Each row has a name. After each piece below comes the name of the row it's from, unless a question asks for something else. Each question is about the rows just above it.

[ 0.08, -0.20, -0.41,  0.00, -0.19, -0.18] -> z_521
[-0.20, -0.41,  0.08,  0.00, -0.19, -0.17] -> z_750
[-0.01, -0.20, -0.41,  0.08, -0.18, -0.19] -> z_451
Which row holds [-0.18,  0.08, -0.41, -0.20, -0.01] read backwards?	z_451
Which row holds [-0.18,  0.08, -0.41] read backwards?	z_451
Which row holds [ 0.00,  0.08, -0.41] read backwards?	z_750
[-0.19, -0.18,  0.08, -0.41, -0.20, -0.01] is which row reordered?	z_451
[-0.41,  0.08, -0.20, -0.19,  0.00, -0.18] is which row reordered?	z_521
Which row holds [-0.41, -0.20,  0.08] read backwards?	z_521

[ 0.03,  0.18, -0.26, -0.11, -0.14, -0.20,  0.28,  0.18, -0.15, -0.13,
 -0.14, -0.27,  0.38, -0.03]  z_847
[-0.26, -0.20, -0.14, -0.14, -0.15,  0.38, -0.03, -0.27,  0.18,  0.17,
  0.03, -0.11,  0.28, -0.13]  z_982
[-0.16, -0.49, -0.11, -0.05,  0.19, -0.20,  0.28,  0.18, -0.15, -0.13,
 -0.14, -0.08,  0.38, -0.03]  z_623
[-0.04,  0.79, -0.61,  0.17,  0.18, -0.18,  0.11,  0.19, -0.49, -0.16,
 -0.08,  0.35,  0.37, -0.11]  z_120
[-0.18,  0.17, -0.16, -0.04, -0.49, -0.11,  0.35,  0.19,  0.37,  0.80,
 -0.08,  0.18,  0.11, -0.61]  z_922
[ 0.05,  0.02, -0.33, -0.23, -0.42, -0.24, -0.08,  0.09, -0.06, -0.28,
 -0.17, -0.19, -0.45, -0.22]  z_801
Put [-0.03,  0.38, -0.27, -0.14, -0.13, -0.15,  0.18,  0.28, -0.20, -0.14,
 -0.11, -0.26,  0.18,  0.03] back in order: which row is it?	z_847
[ 0.19,  0.11, -0.18,  0.18,  0.17, -0.61] is which row, read backwards?	z_120
[-0.27, -0.26, -0.20, -0.15, -0.14, -0.14, -0.13, -0.11, -0.03,  0.03,
  0.18,  0.18,  0.28,  0.38] is which row reordered?	z_847
Which row holds these entries in another order? [ 0.17,  0.03, -0.11,  0.28, -0.13, -0.26, -0.20, -0.14, -0.14, -0.15,
  0.38, -0.03, -0.27,  0.18]	z_982
Which row holds [ 0.11, -0.18,  0.18,  0.17, -0.61] read backwards?	z_120
[-0.06,  0.09, -0.08, -0.24, -0.42, -0.23] is which row, read backwards?	z_801
Which row holds these entries in another order? [ 0.11, -0.61, -0.18,  0.17, -0.16, -0.04, -0.49, -0.11,  0.35,  0.19,
  0.37,  0.80, -0.08,  0.18]	z_922

[-0.20,  0.76,  0.39,  0.71,  0.36, -0.35,  0.22,  0.14,  0.04, -0.05,
  0.45,  0.57,  0.70,  0.40,  0.60, -0.06,  0.39, -0.07,  0.23, -0.04,
  0.03,  0.62,  0.63,  0.64, -0.02,  0.46,  0.58, -0.07,  0.78,  0.48,
  0.36, -0.30, -0.26,  0.34, -0.35,  0.06,  0.75,  0.04,  0.39,  0.64,
 -0.25,  0.35,  0.41,  0.53, -0.01,  0.79, -0.16,  0.16,  0.37,  0.02,
  0.95,  0.40, -0.26,  0.86, -0.03, -0.21,  0.01] = z_666
[ 0.40,  0.62,  0.64,  0.71,  0.57, -0.35,  0.04,  0.64,  0.36,  0.37,
  0.58, -0.07,  0.63,  0.41,  0.46,  0.45, -0.07,  0.39,  0.36,  0.22,
  0.40,  0.95, -0.35,  0.75, -0.25,  0.53,  0.76,  0.34, -0.26,  0.36,
 -0.21,  0.70, -0.03, -0.30,  0.79,  0.39, -0.06,  0.03,  0.04,  0.16,
  0.60, -0.02,  0.02, -0.01,  0.06, -0.16,  0.14, -0.26,  0.78, -0.05,
  0.01,  0.86,  0.48,  0.23,  0.39, -0.04, -0.20] = z_576
[ 0.78,  0.37,  0.46, -0.07, -0.20, -0.21,  0.63, -0.16, -0.35, -0.03,
  0.06,  0.39, -0.26,  0.53,  0.60,  0.76, -0.35, -0.30,  0.40,  0.63,
  0.23, -0.05,  0.40,  0.41,  0.95,  0.39,  0.03,  0.64,  0.86, -0.04,
 -0.01,  0.45,  0.79,  0.35,  0.57,  0.01,  0.64,  0.36,  0.34, -0.07,
  0.58,  0.71,  0.14,  0.70,  0.16, -0.02,  0.75, -0.26,  0.04,  0.39,
  0.48,  0.36,  0.02, -0.06,  0.22, -0.25,  0.04] = z_967
[ 0.10,  0.22, -0.20,  0.47, -0.06, -0.13,  0.29,  0.45,  0.08, -0.27,
 -0.44,  0.07, -0.15,  0.08, -0.24, -0.18,  0.17,  0.19,  0.46,  0.24,
  0.41,  0.00,  0.11, -0.03,  0.06, -0.31, -0.38,  0.33,  0.23,  0.38,
  0.48, -0.17, -0.25,  0.46, -0.11,  0.37,  0.61, -0.54,  0.57,  0.11,
 -0.56, -0.34,  0.57,  0.36,  0.25,  0.34, -0.43, -0.30, -0.14,  0.03,
  0.38, -0.39,  0.06,  0.09,  0.05,  0.52,  0.08] = z_167
Which row holds this, read backwards? [-0.03, -0.35, -0.16,  0.63, -0.21]	z_967
Which row holds these entries in another order? [ 0.40,  0.63,  0.04,  0.04,  0.76, -0.01,  0.58,  0.03,  0.78,  0.39,
 -0.30,  0.86,  0.36,  0.39,  0.23,  0.70, -0.03,  0.71,  0.48,  0.64,
 -0.06,  0.64,  0.57,  0.06, -0.05,  0.53, -0.21,  0.01,  0.46,  0.36,
  0.02,  0.60,  0.79, -0.04, -0.20,  0.22,  0.41,  0.39,  0.62, -0.02,
 -0.26, -0.07,  0.37,  0.16,  0.40,  0.14, -0.35,  0.34, -0.35, -0.07,
  0.36,  0.75, -0.26,  0.95, -0.25, -0.16,  0.45]	z_576
Which row holds this, read backwards? [-0.25,  0.75, -0.35]	z_576
Put [-0.21,  0.71,  0.16,  0.95,  0.86,  0.36,  0.64,  0.58, -0.26, -0.35,
  0.41, -0.02,  0.35, -0.03, -0.01,  0.63, -0.20, -0.04,  0.53, -0.26,
  0.39,  0.23,  0.36,  0.46, -0.07, -0.05,  0.03, -0.07,  0.01,  0.70,
  0.37, -0.25,  0.06,  0.02,  0.62,  0.79,  0.40, -0.35,  0.14,  0.22,
  0.48, -0.30,  0.64,  0.45,  0.39, -0.16,  0.75,  0.78,  0.40,  0.60,
  0.57,  0.04,  0.39,  0.34, -0.06,  0.04,  0.76] back in order: which row is it?	z_666
Which row holds [ 0.71,  0.58, -0.07,  0.34,  0.36,  0.64] read backwards?	z_967
Which row holds this, read backwards? [0.61, 0.37]	z_167

[ 0.67,  0.74,  0.89,  0.84,  0.81,  0.76, -0.69,  0.59,  0.50,  0.85,
 -0.22,  0.90,  0.86,  0.70,  0.46, -0.40,  0.88]  z_198
[ 0.54,  0.46, -0.09, -0.56, -0.18, -0.84, -0.73, -0.84,  0.44,  0.38,
  0.47,  0.24,  0.45,  0.68, -0.87, -0.41,  0.34]  z_506
[-0.78, -0.83, -0.89, -0.85, -0.92, -0.83,  0.72, -0.38, -0.67, -0.91,
  0.08, -0.89, -0.84, -0.85, -0.78,  0.53, -0.88]  z_408
[-0.78, -0.37, -0.84,  0.08, -0.92, -0.78,  0.53, -0.85, -0.85, -0.89,
 -0.88,  0.72, -0.90, -0.83, -0.91, -0.83, -0.67]  z_947
[-0.14, -0.04,  0.15,  0.77,  0.10,  0.81,  0.92,  0.88, -0.27,  0.02,
  0.54,  0.08, -0.01, -0.21,  0.49,  0.81,  0.03]  z_849
[-0.83, -0.92, -0.88, -0.67, -0.78, -0.85,  0.08,  0.53, -0.37, -0.89,
 -0.89,  0.72, -0.78, -0.84, -0.91, -0.85, -0.83]  z_429
Which row holds [-0.89, -0.85, -0.85,  0.53, -0.78] read backwards?	z_947
Put [-0.38, -0.67, -0.91,  0.08, -0.89, -0.84, -0.85, -0.78,  0.53, -0.88,
 -0.78, -0.83, -0.89, -0.85, -0.92, -0.83,  0.72] back in order: which row is it?	z_408
[ 0.03,  0.81,  0.49, -0.21, -0.01,  0.08,  0.54,  0.02, -0.27,  0.88,
  0.92,  0.81,  0.10,  0.77,  0.15, -0.04, -0.14] is which row reordered?	z_849
Which row holds [-0.85, -0.85] read backwards?	z_947
[-0.89,  0.08, -0.85, -0.78,  0.53, -0.37, -0.78, -0.85, -0.88, -0.89,
 -0.83, -0.91, -0.84,  0.72, -0.67, -0.92, -0.83] is which row reordered?	z_429

[-0.43,  0.01, -0.09, -0.18, -0.06, -0.06,  0.06,  0.19,  0.35,  0.21,
  0.00,  0.04] = z_632
[ 0.39,  0.38, -0.27, -0.57, -0.25,  0.35, -0.03, -0.46, -0.36, -0.03,
  0.07, -0.59] = z_48
[ 0.01, -0.03, -0.26,  0.20, -0.27, -0.05, -0.03, -0.34, -0.50, -0.20,
  0.11, -0.33] = z_344
[-0.27, -0.20, -0.33,  0.11, -0.26, -0.34,  0.20, -0.03, -0.03, -0.50,
  0.01, -0.04] = z_593
[-0.36, -0.27, -0.02, -0.25, -0.03, -0.57,  0.39,  0.38,  0.07,  0.35,
 -0.59, -0.46] = z_870
[-0.59, -0.57, -0.46, -0.36, -0.27, -0.25, -0.03, -0.02,  0.07,  0.35,
  0.38,  0.39] is which row reordered?	z_870
[-0.33,  0.11, -0.20, -0.50, -0.34, -0.03, -0.05, -0.27,  0.20, -0.26,
 -0.03,  0.01] is which row reordered?	z_344
[-0.25, -0.57] is which row, read backwards?	z_48
Put [ 0.04,  0.00,  0.21,  0.35,  0.19,  0.06, -0.06, -0.06, -0.18, -0.09,
  0.01, -0.43] back in order: which row is it?	z_632

[ 0.15,  0.13,  0.09,  0.06,  0.03,  0.00, -0.02, -0.05, -0.08, -0.11,
 -0.14, -0.16, -0.19, -0.22, -0.24, -0.27, -0.27, -0.30, -0.31, -0.34,
 -0.36, -0.37, -0.38, -0.39, -0.40, -0.40, -0.41, -0.41, -0.40, -0.40,
 -0.39, -0.40, -0.38, -0.37, -0.35, -0.34, -0.33, -0.30, -0.28, -0.24,
 -0.22]  z_422
[0.47, 0.40, 0.42, 0.39, 0.47, 0.49, 0.47, 0.49, 0.50, 0.42, 0.41, 0.45,
 0.49, 0.47, 0.48, 0.49, 0.48, 0.49, 0.47, 0.48, 0.49, 0.43, 0.42, 0.45,
 0.39, 0.45, 0.48, 0.48, 0.47, 0.49, 0.42, 0.44, 0.43, 0.35, 0.48, 0.49,
 0.44, 0.50, 0.48, 0.38, 0.36]  z_176
[ 0.19,  0.16,  0.15,  0.11,  0.09,  0.07,  0.03,  0.01, -0.02, -0.05,
 -0.08, -0.10, -0.13, -0.15, -0.18, -0.20, -0.22, -0.25, -0.26, -0.28,
 -0.31, -0.32, -0.33, -0.35, -0.09, -0.37, -0.39, -0.39, -0.39, -0.40,
 -0.40, -0.40, -0.39, -0.38, -0.38, -0.37, -0.36, -0.35, -0.33, -0.31,
 -0.29]  z_419
[ 0.46,  0.42,  0.40,  0.45,  0.42,  0.41,  0.02,  0.01,  0.01, -0.01,
 -0.01, -0.02, -0.04, -0.04, -0.05, -0.07, -0.07, -0.08, -0.08, -0.10,
 -0.10, -0.11, -0.11, -0.12, -0.12, -0.13, -0.13, -0.14, -0.15, -0.15,
 -0.15, -0.16, -0.18, -0.18, -0.18, -0.18, -0.20, -0.19, -0.21, -0.22,
 -0.22]  z_296
[ 0.19,  0.16,  0.15,  0.11,  0.09,  0.07,  0.03,  0.01, -0.02, -0.05,
 -0.08, -0.10, -0.13, -0.15, -0.18, -0.20, -0.22, -0.24, -0.24, -0.24,
 -0.24, -0.24, -0.25, -0.23, -0.36, -0.37, -0.39, -0.39, -0.39, -0.40,
 -0.40, -0.40, -0.39, -0.38, -0.38, -0.37, -0.36, -0.35, -0.33, -0.31,
 -0.29]  z_27
[0.47, 0.47, 0.48, 0.42, 0.44, 0.48, 0.48, 0.38, 0.48, 0.49, 0.50, 0.49,
 0.45, 0.42, 0.41, 0.49, 0.47, 0.43, 0.49, 0.45, 0.47, 0.36, 0.42, 0.45,
 0.47, 0.49, 0.39, 0.49, 0.39, 0.49, 0.49, 0.47, 0.36, 0.49, 0.44, 0.43,
 0.48, 0.50, 0.42, 0.40, 0.48]  z_584
[ 0.25,  0.23,  0.20,  0.17,  0.14,  0.11,  0.08,  0.06,  0.03,  0.00,
 -0.03, -0.07, -0.10, -0.13, -0.16, -0.19, -0.22, -0.24, -0.27, -0.29,
 -0.32, -0.34, -0.37, -0.40, -0.40, -0.42, -0.43, -0.46, -0.46, -0.48,
 -0.49, -0.49, -0.49, -0.49, -0.50, -0.50, -0.49, -0.49, -0.48, -0.47,
 -0.47]  z_416
[ 0.07, -0.38, -0.20, -0.05,  0.09,  0.03, -0.39,  0.11, -0.33, -0.26,
 -0.28, -0.36, -0.35, -0.40, -0.39, -0.26, -0.22, -0.13, -0.33, -0.39,
 -0.38, -0.10,  0.15, -0.15,  0.01, -0.32, -0.37, -0.31, -0.35, -0.31,
  0.19,  0.16, -0.39, -0.18, -0.40, -0.29, -0.40, -0.08, -0.02, -0.09,
 -0.37]  z_514
[ 0.40,  0.41,  0.42,  0.42, -0.58,  0.46,  0.47,  0.47,  0.49,  0.49,
  0.50,  0.51,  0.52, -0.70,  0.51,  0.52,  0.51,  0.52,  0.52,  0.52,
  0.50,  0.51,  0.50,  0.50,  0.49,  0.48,  0.46,  0.46,  0.44,  0.43,
  0.41,  0.40,  0.39,  0.37,  0.35,  0.34,  0.31,  0.31,  0.27,  0.26,
  0.23]  z_786
[ 0.01,  0.02,  0.03,  0.03,  0.03,  0.03,  0.03,  0.03,  0.02,  0.02,
  0.02,  0.01,  0.00, -0.01, -0.02, -0.03, -0.05, -0.07, -0.07, -0.09,
 -0.11, -0.13, -0.15, -0.16, -0.17, -0.19, -0.20, -0.23, -0.25, -0.25,
 -0.27, -0.28, -0.29, -0.30, -0.31, -0.33, -0.33, -0.34, -0.33, -0.34,
 -0.33]  z_33
[-0.05, -0.07, -0.09, -0.11, -0.12, -0.14, -0.16, -0.17, -0.18, -0.20,
 -0.21, -0.22, -0.24, -0.23, -0.24, -0.24, -0.24, -0.24, -0.24, -0.24,
 -0.25, -0.24, -0.24, -0.23, -0.22, -0.21, -0.21, -0.19, -0.18, -0.17,
 -0.16, -0.14, -0.13, -0.12, -0.10, -0.08, -0.07, -0.05, -0.03, -0.02,
  0.00]  z_194
[-0.22, -0.25, -0.27, -0.32, -0.33, -0.37, -0.40, -0.42, -0.45, -0.46,
 -0.49, -0.51, -0.52, -0.54, -0.55, -0.57, -0.57, -0.59, -0.59, -0.60,
 -0.60, -0.61, -0.60, -0.61, -0.61, -0.61, -0.60, -0.60, -0.59, -0.58,
 -0.57, -0.56, -0.54, -0.54, -0.51, -0.50, -0.48, -0.46, -0.44, -0.42,
 -0.40]  z_159
Which row holds [-0.23, -0.24, -0.24, -0.25, -0.24, -0.24, -0.24] read backwards?	z_194
q: [ 0.19,  0.16,  0.15,  0.11,  0.09,  0.07,  0.03,  0.01, -0.02, -0.05,
 -0.08, -0.10, -0.13, -0.15, -0.18, -0.20, -0.22, -0.25, -0.26, -0.28,
 -0.31, -0.32, -0.33, -0.35, -0.09, -0.37, -0.39, -0.39, -0.39, -0.40,
 -0.40, -0.40, -0.39, -0.38, -0.38, -0.37, -0.36, -0.35, -0.33, -0.31,
 -0.29]	z_419
[0.45, 0.47, 0.48, 0.49, 0.50, 0.42, 0.39, 0.44, 0.48, 0.49, 0.35, 0.48,
 0.42, 0.49, 0.48, 0.49, 0.43, 0.48, 0.40, 0.45, 0.48, 0.36, 0.49, 0.45,
 0.47, 0.49, 0.41, 0.42, 0.43, 0.49, 0.42, 0.39, 0.47, 0.50, 0.47, 0.48,
 0.47, 0.38, 0.49, 0.47, 0.44] is which row reordered?	z_176
Put [-0.40, -0.08, -0.02, -0.09, -0.37,  0.07, -0.38, -0.20, -0.05,  0.09,
  0.03, -0.39,  0.11, -0.33, -0.26, -0.28, -0.36, -0.35, -0.40, -0.39,
 -0.26, -0.22, -0.13, -0.33, -0.39, -0.38, -0.10,  0.15, -0.15,  0.01,
 -0.32, -0.37, -0.31, -0.35, -0.31,  0.19,  0.16, -0.39, -0.18, -0.40,
 -0.29] back in order: which row is it?	z_514
[-0.02, -0.09, -0.37,  0.07, -0.38, -0.20, -0.05,  0.09,  0.03, -0.39,
  0.11, -0.33, -0.26, -0.28, -0.36, -0.35, -0.40, -0.39, -0.26, -0.22,
 -0.13, -0.33, -0.39, -0.38, -0.10,  0.15, -0.15,  0.01, -0.32, -0.37,
 -0.31, -0.35, -0.31,  0.19,  0.16, -0.39, -0.18, -0.40, -0.29, -0.40,
 -0.08] is which row reordered?	z_514
Which row holds these entries in another order? [-0.40, -0.40, -0.40, -0.39, -0.39, -0.39, -0.39, -0.38, -0.38, -0.37,
 -0.37, -0.36, -0.35, -0.35, -0.33, -0.33, -0.32, -0.31, -0.31, -0.29,
 -0.28, -0.26, -0.25, -0.22, -0.20, -0.18, -0.15, -0.13, -0.10, -0.09,
 -0.08, -0.05, -0.02,  0.01,  0.03,  0.07,  0.09,  0.11,  0.15,  0.16,
  0.19]	z_419
Which row holds [0.48, 0.44, 0.42, 0.48, 0.47, 0.47] read backwards?	z_584

